Each row below is a small network's average activation on inputs in which a field has the value named, seen along a few directions.
Values that are neighbours, or in one group, have similar rows; names and order tell nothing.
(in the rows, 500 means zero)
Strong random noise was added to every row along 19 fixed directions; ignore it. To show where, here is one row again and again, with new noise each time:
[448 458 522 559 408 366 429 550 542 511 401 527 428 487 471 483 441 528
 490 495 448 498 483 449 581 421 506 434 525 438]
[460 533 541 567 528 561 555 443 445 450 452 620 597 506 440 398 500 541
 463 563 519 576 501 531 460 511 571 570 472 562]
[502 468 570 599 404 511 545 498 497 484 536 489 525 501 505 544 466 456
 482 545 557 480 507 412 391 517 482 497 638 333]
[514 538 498 553 441 377 625 540 518 586 479 431 618 462 478 534 591 513
 505 486 505 564 550 521 371 431 527 493 517 585]
[509 601 495 403 370 540 548 503 441 537 465 421 556 558 611 494 607 493
 504 487 494 510 617 507 398 491 463 536 518 492]
[438 544 421 526 435 377 517 587 464 508 512 480 469 470 450 640 517 394
 550 535 467 466 495 578 577 494 587 386 476 510]
[570 489 652 550 603 578 518 476 482 568 557 493 404 449 461 435 511 554
 480 542 479 423 468 384 385 681 492 546 478 606]
[557 459 624 469 512 536 448 462 495 491 397 612 359 531 502 514 465 435
 573 562 465 586 546 439 378 503 413 454 514 559]
[508 610 397 570 436 498 482 469 541 505 569 431 545 519 578 498 467 554
 506 486 454 442 427 495 419 402 411 615 493 453]
[497 437 512 513 560 436 489 501 542 542 486 538 458 502 458 528 414 498
 500 534 429 568 497 465 479 471 495 495 526 495]
[491 401 506 557 535 449 497 458 619 511 592 573 439 407 547 538 470 482
 443 523 553 394 415 591 471 589 516 490 510 445]
[464 617 502 686 481 439 560 520 660 491 529 599 677 449 506 407 646 440
 461 507 570 545 460 476 376 596 522 520 453 564]
[511 429 566 432 475 534 566 494 445 551 523 371 421 432 511 542 433 609
 435 525 437 497 586 391 545 496 558 529 559 475]
[506 491 551 478 576 388 566 410 553 663 549 507 577 517 494 460 598 543
 515 505 425 374 412 518 432 549 460 612 548 525]
[475 574 416 558 413 482 522 403 534 442 580 484 523 539 569 480 472 522
 504 514 537 451 429 580 419 467 554 477 463 454]
[551 559 495 482 405 570 454 508 451 508 411 421 479 501 478 435 476 544
 554 521 481 414 536 540 569 531 461 551 627 355]
[423 446 484 434 417 478 468 611 456 499 441 505 501 491 532 515 584 518
 338 465 519 394 581 525 538 559 591 511 416 451]
[513 468 552 469 448 620 500 410 465 377 555 524 484 578 569 506 568 474
 460 465 632 447 493 402 369 526 532 448 420 490]
[458 545 510 495 531 532 458 488 453 503 592 490 471 540 476 412 403 553
 507 525 448 498 485 582 544 519 513 442 487 510]
[446 534 487 560 463 571 411 572 502 461 657 440 457 445 557 513 454 549
 424 461 475 384 452 475 566 512 441 536 439 472]
[500 526 479 546 553 648 405 593 353 454 556 490 460 526 424 445 428 495
 558 459 567 517 491 855 513 672 526 438 400 592]


Values of V:
v6: [502 546 524 724 543 520 601 468 416 476 475 574 632 532 348 419 415 498
 505 629 559 516 427 502 402 557 580 561 615 400]
v8: [503 498 426 580 576 491 477 584 441 583 605 438 594 640 521 444 489 502
 462 356 597 509 401 491 366 562 436 523 470 459]
v1: [547 456 534 430 492 559 361 568 514 444 565 486 399 484 501 488 447 514
 491 467 517 401 539 598 510 452 392 378 491 474]
v4: [540 572 435 438 479 613 526 523 406 496 536 346 492 514 529 494 384 563
 471 562 468 467 581 476 535 491 512 529 608 363]
v10: [413 489 524 455 513 524 495 351 520 475 537 529 525 545 580 397 444 600
 478 491 437 521 440 550 622 483 508 622 476 476]
v5: [585 528 449 483 461 432 501 545 528 493 361 417 447 490 462 473 515 495
 566 486 556 518 537 474 558 479 549 334 528 502]
v7: [483 530 432 307 561 575 544 502 411 514 566 508 506 512 615 593 559 414
 470 514 502 489 577 553 548 523 483 555 459 538]
v9: [602 615 378 569 551 458 552 403 603 545 520 486 450 437 564 520 526 459
 602 563 510 417 387 622 382 609 505 563 484 546]
v3: [481 511 641 666 531 477 487 519 511 492 631 467 525 482 365 361 429 625
 476 490 481 494 425 428 449 483 513 407 459 607]
v2: [501 526 513 540 537 512 496 538 536 488 524 452 491 458 466 537 539 481
 530 490 445 463 453 482 600 584 501 594 455 539]
The values of V form a star with 3 arms.
- Name the neighbours of v9, in listed order. => v6, v1, v7
- Name the neighbours of v2, in listed order. => v10
- Name the neighbours of v5, in listed order. => v4

Values of G:
g14: [567 551 726 416 615 474 575 671 531 610 603 439 648 429 335 556 670 282
 617 559 446 605 703 479 482 556 341 311 638 666]
g9: [451 691 509 567 248 410 667 356 497 459 510 597 725 609 646 508 774 242
 769 448 726 605 462 830 349 561 507 429 565 522]
g12: [574 593 455 633 463 499 757 272 466 429 504 333 481 368 253 542 313 636
 620 757 359 600 488 695 396 546 870 582 466 643]
g5: [568 255 331 405 499 284 376 374 689 577 338 497 315 529 550 591 383 588
 534 380 477 505 399 843 346 430 535 502 351 559]
g11: [424 888 194 361 421 392 589 153 678 629 463 451 164 394 972 350 392 762
 443 645 141 514 407  62 713 450 667 770 322 622]
g6: [506 452 480 538 699 536 483 366 444 587 686 611 515 612 640 395 390 521
 487 470 567 358 231 585 463 482 267 664 590 357]
g10: [432 485 466 267 369 171 542 407 487 755 439 383 411 736 505 412 493 515
 606 498 354 394 495 535 567 521 619 272 695 263]
g4: [415 437 764 355 284 434 661 226 161 503 207 616 187 508 611 470 527 662
 484 639 478 481 507 102 564 263 701 330 421 771]
g15: [429 623 595 426 646 554 564 476 551 611 608 576 557 561 671 362 615 339
 598 506 519 680 544 383 712 855 474 445 648 484]
g2: [610 219 425 442 791 388 548 359 839 437 404 600 745 362 324 573 645 639
 436 385 494 492 403 430 613 170 477 667 434 637]
g7: [429 511 687 462 560 556 523 364 716 410 755 548 605 387 660 513 536 596
 406 502 393 627 521 252 461 235 293 500 392 772]
g8: [445 632 806 603 372 423 649 299 879 468 507 596 539 296 554 470 741 500
 647 620 265 748 578 263 454 575 509 472 446 863]
g13: [584 453 722 332 741 645 545 238 348 540 636 742 228 503 620 204 560 518
 526 543 809 314 391 491 528 775 606 117 496 679]
g1: [516 484 699 348 242 353 424 502 521 504 350 376 291 268 581 407 596 886
 354 467 374 141 608 498 632 136 460 475 391 657]
g3: [352 325 391 604 623 330 550 642 674 515 604 526 642 385 447 402 496 601
 112 371 644 508 453 372 653 507 722 473 408 395]
Each value of G is a pair of two hidden parts, and every pair occurs once (5 first parts, 3 second parts).
- Changing only the second part turns g8 into g13. g3 has the same second part as g8; what does that change turn g3 into? => g9
- Changing only the second part turns g14 into g1. g7 has the same second part as g14; what does that change turn g7 into? => g15
